A small network was shown many inputs. Here are its activations along a few directions, one row for each input.
In each table, some parts of the input vary, and every possible input appears once, in random order.
Descriptions start from the smaller parts, as in this example, which fits no table here: one of 8 places around a ring, together with either a single point or one of 9 places along a line or (one of 3 separate values, together with one of 6 places along a line).
Shared parts are said once, and a part with two or three values counts as separate values.

Other details of the inputs shift rows strongly along two fixed directions, in all tables alike. That doesn't count.

Rows:
R1: [-23 -25 -46 -29  28 -19  31 -21  15  42  -3]
R2: [ -5  10   4  26   3  14  19  51  -3 -30 -12]
R3: [ 11  12  17   5 -11   1 -24  -2  -2 -11   4]
R4: [ 29  10  48   7 -23  13 -26 -10  -1   5  23]
R5: [-12  -4 -20 -23   6 -21  -1 -41  11  30   5]
R6: [  3  22  23  27  -3   6 -19  32  -6 -35  -8]
R7: [ -6  14   3   9   0   5  11  55  -2 -37  -2]
R8: [-12  14  -4  19   2  15   8  50  -9 -33  -4]
R9: [-21  10 -12  15  31  -4  33  76  12 -30 -13]
R10: [ -4  10  15  14  16   0   2   9   5  -9 -22]
R11: [ 35  -5  25  -8 -45  16 -26 -10 -24 -13  20]
R12: [-15 -26 -38 -23  17 -10  23 -30   9  39  -1]
R13: [ 29 -18   6 -10 -23  10  -9 -28 -14  17  11]
R14: [-23  13 -10  28  13  11  24  58   0 -31 -14]
R15: [  4   1   7   6 -11   5 -10 -26  -2   6  -1]
R16: [ 13   7  17  18  -6  16   5  47  -7 -33  -5]
R17: [  3 -29 -26 -35   4 -17  18 -31  10  41   3]
R18: [ 31 -12   9 -20 -42  11 -23 -35 -22   7  22]
R19: [ 24 -21   2 -11 -13   5   0 -19  -4  20   5]
R20: [-31  26 -10  19  21  -4  10  56   8 -41 -10]
R21: [ 15   8  20   4 -21   5 -26  -7 -12 -14  11]
R22: [-16 -24 -37 -13  23 -10  35 -16  14  34 -12]
R23: [ 23   9  24  -1 -34   7 -30 -13 -17 -20  15]
R24: [  9  -1  20   1   0   5  -8 -23  11  27  13]
R25: [ -2  11  10  19  -4   7  -8   5   1 -11  -9]
R26: [-55  -5 -48  -4  54 -25  34  -8  28  29 -26]
R27: [ -4  -6   0 -20  11 -18   5 -37  18  47  16]
R28: [-36  -6 -36 -24  57 -35  24 -21  27  39 -23]
R29: [ 9 10 33 22 -9 15 -5  4  5  4  6]
R30: [-33 -17 -48 -10  25  -8  33 -15   8  31  -8]
R31: [ -1  -7 -10 -23   4 -21 -11 -47   4  28   3]
R32: [  9 -16  -7  -8 -12   7  -4 -21 -11  14   9]
R33: [ -7  21  13  25  -1   9  -8  39  -3 -37  -5]
R34: [ -8  18  15  31  -4  14  -3  35  -4 -37  -9]
R35: [ 27  -8  19  -4 -27  14 -17  -4 -18 -11  15]
R36: [ 34  11  36   0 -38   5 -40 -19 -14 -14  14]
R37: [-32 -24 -49 -10  41 -18  50  -2  24  36 -18]
R38: [ 16  -1  14  -3 -18   5 -23 -37  -6   8   9]
R39: [-33  30  -7  22  29  -6  11  58  14 -36 -11]
R40: [  5  10  21   7  13  -2 -10   3   0  -9 -14]
R41: [  9   9  18   4  -6  -2 -27  -4  -6 -11   1]
R42: [-14  12  -6  12  21   3  24  69   8 -33 -12]
R43: [-12  -2 -12   5   2   2   3 -15   2   4  -6]
R44: [ 54 -20  29 -22 -52  12 -29 -45 -25  10  27]
R45: [ 14  -1   3  -3 -19  13 -11   3 -18 -12  14]
R46: [  6 -15  -5   1  -8   9   7 -14  -7   9   0]
R47: [ -3  -7  -8 -30  21 -28   1 -44  10  36  -9]
R48: [ -3  20  12  22  -6  10 -10  31  -8 -37  -3]
R49: [ 60 -10  44 -11 -55  20 -31 -18 -26 -12  22]
R50: [  6 -13  -5 -26 -14 -15 -16 -57  -3  28  14]
R51: [-31  29  -5  28  27  -3   9  57  13 -32 -19]
R52: [-38 -22 -58 -27  35 -21  34 -16  18  39  -4]
Description of these inputs: one of 4 places along a line, together with either one of 2 separate values or one of 5 places along a line or one of 6 places along a line.
Question: The inputs of R6 and R31 match in every part but the place on the line of 4. If R40 is changed in the same way as R6 into R31, which row does it become?
Answer: R47
Question: A walk changes only the place on the line of 5. It starts at R31 and steps to R36. List the rest of the walk in order.
Answer: R5, R50, R23
Question: Which other rows does R24 become when the choice among 2 separate values takes its other values? List them by row number.
Answer: R40
Question: Which other rows does R52 become when the place on the line of 4 takes its other values? List them by row number.
Answer: R11, R14, R32
Question: Which other rows does R8 become when the place on the line of 6 takes its other values? List them by row number.
Answer: R12, R13, R16, R19, R32

Rows:
R53: [ 20  29  43  34 -35  23 -38  24 -20 -51   3]
R54: [ -5 -10  -9   9   2  10  14  -1   1   9  -2]
R55: [ 57  -9  43 -17 -57  10 -60 -79 -27  15  21]
R56: [ -9 -14 -19  -6  18  -5  25  -4   9  20  -7]
R57: [-31  29  -2  15  31 -13  10  48  17 -25 -14]
R58: [ -1  -8  -4 -26   6 -21 -13 -61  12  45  10]
R59: [ -7  10   8  21  14   6  20  53   6 -25 -12]
R60: [-20  -8 -45 -26   2 -15   7  -3  -6   0   5]
R61: [ 34  27  57  31 -43  26 -49  21 -27 -53   8]
R62: [-9 -9 -8 -7 20 -6 24 -2 15 26 -1]
R63: [-20   5 -13  -9  20 -19   2 -13  12  12  -9]
R64: [  7 -33 -18 -21   0   1   9 -53   2  48   5]
R65: [ 2 -8  1 -1 10 -1 14  4  9 13 -2]
R66: [-19  -2 -34   3  11   4  34  65  -3 -35  -3]
Question: What do these inputs look like to the network?
Answer: one of 2 separate values, together with either a single point or one of 6 places along a line
Question: The inputs of R66 and R60 match in every part but the choice among 2 separate values. If R64 is changed in the same way as R66 into R60, which row does it become?
Answer: R61
Question: Which other rows does R63 become when the place on the line of 6 takes its other values? List them by row number.
Answer: R53, R55, R57, R58, R61

Rows:
R67: [-40  23 -24  13  36  -5  35  90  11 -41  -7]
R68: [-47  21 -30  33  29   1  35  77   1 -44 -19]
R69: [ 34  33  56  22 -27   9 -41  34 -19 -50   8]
R70: [ 22 -25 -11 -23 -34   6 -17 -59 -16  29  16]
R71: [-64  -5 -68  -6  48 -29  18 -30  27  35 -21]
R72: [ 12  -7   5 -23 -23  -2 -36 -72  -9  30   3]
R73: [ 31  36  54  24 -26  15 -41  33 -24 -52   8]
R74: [ 39 -43   7 -25 -26  13   1 -52 -12  36  17]
R75: [ 24  26  57  31 -30  17 -46  31 -21 -60   3]
R76: [-61  -1 -65 -14  54 -32  27 -29  28  34 -23]
R77: [ 37 -44   5 -15 -29  21   2 -55 -16  49   6]
R78: [-49 -22 -65 -31  37 -28  40 -12  22  36  -6]
R79: [-38 -19 -60 -37  44 -24  42   0  25  40  -1]
R80: [ 30  -9  19 -31 -19 -21 -33 -63   3  34  17]
R81: [ 51  -2  47  30 -38  41  -6  42 -25 -43   2]
R82: [ 25  20  34  40 -52  39 -22  29 -33 -56   3]
R83: [ 37 -33   3 -33 -26   2  -6 -50  -9  29  26]
R84: [-44  46   4  11  48 -29  23  76  29 -33 -17]
R85: [ 45 -36   2 -29 -29   7  -2 -52  -9  33  19]
R86: [-43  40  31  62  61  -1  26  59  45  -8 -35]
Question: What do these inputs look like to the network?
Answer: either a single point or one of 8 places along a line or one of 11 places along a line
